These are the activations of a small neural network, seen along a few directions. Each row is one input.
Each table varies a few parts of the input and shows all the possible inputs, shuffled.
Descriptions start from the smaller parts, as in this example, which fits no table here: one of 6 places along a line, together with either a single point or (one of 2 separate values, together with one of 5 places around a ring) or one of 11 places around a ring.
Shared parts are said once, and a part with two or three values counts as separate values.
(in the rows, 128 means zero)

Rows:
R1: [148 115 104 110 192 160 176 122 179 187 124 129]
R2: [ 90 155 155 107 129 119 183 147 148  88 159  74]
R3: [100 113  81 153  77 149  84  91 113  99 130 135]
R4: [117 153 141 133  13 115  83 129  90  77 159 140]
R5: [102 162 109 102 115 175 108 131 107 113 145 151]
R6: [107 114 106 144  41  80  70  99  57  84 102 148]
R7: [130 146 171 116 159 130 181 154 165 138 155 116]
R8: [146 118 179 188 190 106 166 149 188 139 154  82]
R9: [135 124 115  60 153 181 125 129 155 149 150 135]
R10: [198  70 124 139 170  69 105 151 164 146 105 160]
R11: [101 140 113 128  79 124 100 114  59 129  69 155]
R12: [175 100 123 171 221 144 144 114 193 202 118 125]
R13: [140 116 140 147 182 107 156 132 106 157  97 129]
R14: [110 193 152 119  66 134 119 154  99  78 156 112]
R15: [119 101 106 102 132 125 121 104  97 134  97 130]
What is each input in this table made of?
Answer: one of 3 separate values, together with one of 5 places along a line
The inputs of R6 and R3 match in every part but the choice among 3 separate values. If R13 is changed in the same way as R6 into R3, which row does it become?
Answer: R1
Change only the choice among 3 separate values in R14. List by row number the other rows that result.
Answer: R5, R11
Change only the choice among 3 separate values in R2. List by row number the other rows that result.
Answer: R9, R15

Rows:
R16: [128 117 121 120 147 150 137 148 162 155 132 101]
R17: [ 82 141  97 134 111 171 129 128  84 130  90 129]
R18: [123 136 136 105 133 198 141 147 146 153 143 134]
R19: [130 115 108 150 148 134 129 123 154 149 149 117]
R20: [101 167 136 146  58  86 118 123  87  80 144 105]
R21: [ 99 155 107 117 150 200 128 129 142 129 135  97]
R22: [113  99  94 111 135 156 101 122 146 159 144 106]
R23: [ 71 149 121 138  33 139 108 124 108  99 153  93]
R24: [144 154 141 103 151 174 141 139 132 132 130 142]
R25: [151 127 132 134 151 118 127 126 149 148 147 146]
R26: [150 119 131 108 178  97 152 161 133 125 125 125]
R27: [151 117 137 113 140 106 130 136 145 124 129 142]
R28: [155 149 149 100 151 134 147 141 115 135 131 131]
R29: [148 121 118 125 135 138 108 133 143 154 135 133]
R30: [141 131 134 135 135 127 114 121 133 132 136 138]
R31: [116 146 131 103 142 177 138 139 151 119 128 126]
R32: [153 117 126 132 132 120 118  98 143 151 125 143]
R33: [146  84 146 159 141  89 107 108 144 139 121 152]
R34: [111 120 119 122 114 129 144 123  80 109  72 148]
R35: [168 105 145 147 144  91 142 122 144 149 136 123]
R36: [118 114 125 150 124  96 128 108  73 110  78 154]
R37: [138 148 121 109 131 155 138 132 146 131 123 122]
R38: [ 92 140 120 116 111 153 135 110  95 125  82 162]
R39: [ 96 161 138 135  43 124 120 129 100  84 156 121]
R40: [159  96 136 173 166  66 122 117 137 129 133 142]
R41: [158  97 144 138 156  74 135 139 153 131 125 119]
R42: [103 131 140 164  60  63  99 105  88  70 145 112]
R43: [138 126 129  96 164 121 148 154 151 133 134 120]
What is each input in this table made of?
Answer: one of 4 places along a line, together with either one of 2 separate values or one of 5 places around a ring
Change only the choice among 2 separate values in R34. List by row number the other rows that result.
Answer: R20
Change only the place on the line of 4 in R18. List by row number the other rows that result.
Answer: R24, R27, R28
Change only the choice among 2 separate values in R23. List by row number the other rows that result.
Answer: R17
